[[130 131 102 139 121 146 127]
 [117 126 122 119 131 129 129]
 [109 118 124 126 143 135 136]] -> 131

[[120 130 122 138 116]
 [115 129 115 139 120]
 [142 154 139 145 130]] -> 115

[[114 140 134 127 106 123 132]
 [114 132 116 115 113 123 139]
 [120 142 136 145 116 118 123]] -> 113

[[136 149 149 137 147 134 137]
 [141 140 147 132 147 141 136]
 [133 143 143 134 140 130 134]] -> 147

[[140 135 128 124 108]
 [119 150 129 131 133]
 [129 142 125 133 150]] -> 129

[[141 148 111 115 125 151]
 [136 108 110 144 109 149]
 [113 112 120 136 139 148]] -> 144

[[128 111 118 154 123 128]
 [123 113 114 155 123 129]
 [126 112 116 155 123 129]] -> 155
---
[[145 127 114 142 156]
 [128 105 151 144 146]
 [143 119 113 148 108]]: 146

[[129 121 109 137 137 143]
 [156 109 124 137 135 131]]: 131

[[130 128 126 103 129]
 [129 128 126 137 127]]: 127

[[110 141 114 113 147]
 [123 106 133 100 131]]: 131

[[124 130 130 131 128 127 136]
 [121 129 127 132 126 129 139]
 [110 124 120 136 117 137 149]]: 139

[[151 149 149 143 119]
 [108 112 108 101 152]]: 152

[[104 125 126 141 112 127]
 [101 130 139 129 148 130]]: 130

[[124 140 138 135 135 116 135]
 [127 149 147 138 142 105 132]
 [124 133 132 132 130 125 137]]: 132

[[145 139 148 129 111 143]
 [149 154 125 154  99 104]
 [128 128 128 127 129 129]]: 104

[[ 99 134 111 120 141]
 [103 129 121 113 143]]: 143
---
[[153 151 150 126 155]
 [137 123 101  99 149]
 [120 154 112 109 144]]: 126

[[149 110 131 146]
 [127 111 130 130]
 [115 114 153 108]]: 131

[[129 128 124  99]
 [146 146  99 154]
 [122 137 126 142]]: 124

[[132 130 133 128 123]
 [144 144 144 108 150]
 [127 129 127 118 129]]: 128

[[128 118 125 125 131]
 [128 144 152 150 122]
 [129 135 137 137 124]]: 125

[[125 130  99 124 128]
 [127 129 138 118 129]
 [128 125 132 132 126]]: 124

[[105 129 137 123 133 121]
 [139 127 116 108 153 102]
 [154 133 113 134 157 140]]: 133

[[128 128 128 128 128 128 128]
 [107 124 100 157 137 141 134]
 [133 130 126 127 142 122 131]]: 128
---
[127 123 157 130 132 127] --> 127
[154 127 128 127] --> 154
[131 125 103 112] --> 131
[140 129 118 121 155 150 122] --> 140
[107 129 105 123 113 135 128] --> 107
[131 104 129 105 132 125] --> 131
[139 112 129 128 103 116 136] --> 139
[136 103 117  98 113 114] --> 136
---
[[127 131 133 129 117 124 120 124 138 124 139 126 130 138 152 135]
 [123 129 132 128 121 126 122 126 134 125 135 127 128 135 144 133]
 [128 128 128 129 128 128 128 128 128 127 128 128 128 128 128 128]
 [133 126 125 128 135 130 134 129 121 129 120 129 127 123 112 123]
 [127 128 128 128 128 127 125 127 128 129 128 128 128 128 127 128]
 [134 124 123 128 140 132 136 131 118 132 117 130 127 118 105 121]
 [124 130 131 128 120 126 122 126 135 125 135 128 129 135 143 133]
 [128 128 128 128 127 128 128 128 128 128 128 128 128 127 128 128]
 [122 131 134 129 117 125 120 125 138 125 138 126 130 138 150 135]] >> 128

[[131 127 128 123 125 131 153 131]
 [128 112 129 136 125 131 128 119]
 [143 124 126 121 120 120 131 128]
 [136 145 136 138 128 142 122 126]
 [130 113 128 138 113 132 122 131]
 [136 134 133 123 127 143 143 140]
 [124 120 132 138 146 116 126 127]
 [134 135 131 129 123 136 125 124]
 [129 121 137 130 122 113 115 124]
 [134 111 123 126 111 140 118 125]
 [130 125 125 134 135 142 126 129]
 [139 129 125 122 112 132 120 122]] >> 128

[[132 122 118 125 118 127 134]
 [128 133 125 126 135 122 114]
 [127 129 122 136 124 128 116]
 [129 136 136 129 128 130 128]
 [124 117 122 140 128 116 149]
 [130 123 128 127 132 131 132]
 [116 130 111 133 115 124 149]
 [118 123 136 126 125 138 127]
 [122 127 128 126 128 123 134]
 [132 127 128 123 126 129 127]
 [123 127 128 128 126 125 126]
 [132 127 125 124 128 125 113]] >> 116

[[145 115 114 117 116 146 133 118 116]
 [131 115 119 114 119 146 137 126 118]
 [142 114 112 109 118 143 138 129 117]
 [138 123 114 121 112 151 132 124 110]
 [134 116 108 110 118 143 130 118 111]] >> 117

[[122 142 129 113 139 106 122 142 121 123 115 119 117 107 139]
 [139 144 149 123 135 129 127 142 118 124 134 121 129 120 135]
 [140 133 127 118 134 130 138 121 123 113 125 115 110 118 134]
 [131 144 145 127 134 127 127 146 122 113 125 119 124 113 134]
 [140 137 135 111 136 121 131 128 119 128 130 115 118 124 136]
 [134 145 132 116 151 125 138 154 119 121 121 132 117 105 151]
 [147 143 141 110 144 127 135 136 114 135 138 128 125 121 144]
 [136 138 117 103 150 114 139 134 119 127 118 125 108 109 150]
 [139 138 128 108 141 119 133 128 118 128 127 120 115 118 141]
 [127 134 122 105 136 102 125 126 121 128 117 110 111 117 136]
 [132 136 132 114 133 116 126 127 121 122 124 112 116 119 133]] >> 134
---
132	133	148	140	103: 148, 148

129	98	100	119	114	109	125: 119, 129

136	106	114	127	132: 114, 136

141	108	144	134	127	131	149
139	126	142	133	129	132	146
127	105	128	133	118	121	119
: 133, 149

157	125	122	105	134: 122, 157

126	128	125	128	137	104	140
138	127	142	126	128	121	132
119	118	125	126	132	137	134
: 126, 142
---
Q: array([103, 107, 133, 117, 127, 128])
A: 128
Q: array([128, 102, 130, 129, 129, 124, 126])
A: 126
Q: array([154, 129, 139, 118, 145, 150, 145])
A: 145
Q: array([123, 142, 155, 134, 130])
A: 130
Q: array([154,  99, 127, 121, 119])
A: 119
Q: array([132, 118, 111, 151])
A: 151
Q: array([136, 107, 121, 127])
A: 127
Q: array([130, 121, 101, 112, 107, 102, 109])
A: 109
Q: array([ 99, 141, 120, 127])
A: 127
---
[[133 102 140 113 117 122 142]
 [117 132 119 138 121 129 121]
 [125 120 131 127 131 126 127]] out 119

[[ 98 127 127 114 128 141]
 [118 134 141 103 116 141]] out 141

[[113 136 105 135 128 134 140]
 [119 137 113 130 129 132 134]] out 113

[[117 136 127 153 121]
 [137 117  99 103 122]
 [129 122 132 109 130]] out 99

[[116 112 118 126 140]
 [127 102 145 147 134]] out 145

[[154 117 126 120]
 [152 103 141 102]] out 141

[[123 135 120 121]
 [115 151 132 115]] out 132

[[146 121 123 126 149]
 [119 120 147 132 145]] out 147

[[129 125 129 126 102 136 130]
 [134 128 134 143 139 138 143]
 [129 127 130 139 127 137 118]] out 134

[[139 139 155 113 119 126 113]
 [118 115 148 128 121 142 119]
 [138 143 155 117 118 129 120]] out 148
---
[[142 107 152 100]
 [142 107 152 100]
 [135 122 153 111]] out 122

[[122 150 131 130]
 [134 127 131 132]
 [134 124 130 131]] out 124

[[120 111 143 131]
 [127 136 153 156]
 [129 143 105 127]] out 143

[[119 139 106 141]
 [104 116 146 130]
 [136 132 148 126]] out 132

[[129 128 124 126]
 [129 121 126 132]
 [145 151 129 127]] out 151

[[107 126 128 103]
 [102 145 130 103]
 [105 145 130 103]] out 145
---
[[128 104 140 127 141]
 [146 102 132 122 134]
 [130 149 139 128 107]] → 146

[[133 129 100 130]
 [131 126 137 132]
 [134 131 103 130]] → 131

[[112 131 122 150 120 158 141]
 [134 120 131 135 110 143 128]
 [124 138 139 118  98  99 131]] → 134

[[141 124 132 152 133]
 [114 120 124 124 140]
 [137 137 131 118 127]] → 114

[[140 141 117 131 131]
 [138 139 119 121 131]
 [145 152 106 127 135]] → 138

[[131 127 121 153]
 [139 140 154 135]
 [127 125 117 155]] → 139

[[123 133 152 153 109 141 127]
 [130 116 122 144 141 128 128]
 [132 110 123 116 144 145 138]] → 130
---
[[121 130 136 132 130 128 117]
 [125 124 125 126 129 125 135]
 [104 128 148 137 135 123 107]] result: 135

[[142 131 128 144 111 147 109]
 [118 129 121 137 125 118 117]
 [106 130 127 122 130 117 129]] result: 130

[[145 145 152 131 126 119 118]
 [147 126 124 153 135 132 107]
 [133 145 127 145 119 151 114]] result: 119

[[139 113 152 138 141]
 [121 110 136 144 153]
 [144 106 121 127 106]] result: 121

[[130 146 113 117]
 [118 112 108 136]
 [135 106 113 101]] result: 106

[[122 125 139 136]
 [120 123 103 117]
 [120 124 134 131]] result: 124

[[131 126 128 128 148 112]
 [122 128 130 131 113 156]
 [127 127 125 125 127 122]] result: 125

[[141 112 131 139 155]
 [105 116 125 113 122]
 [126 138 113 151 113]] result: 113

[[104 108 113 122 153 135 144]
 [112 126 127 125 137 128 124]
 [142 148 142 134 108 120 106]] result: 108

[[133 111 124 130 125]
 [121 150 134 124 134]
 [133 111 124 130 124]] result: 124
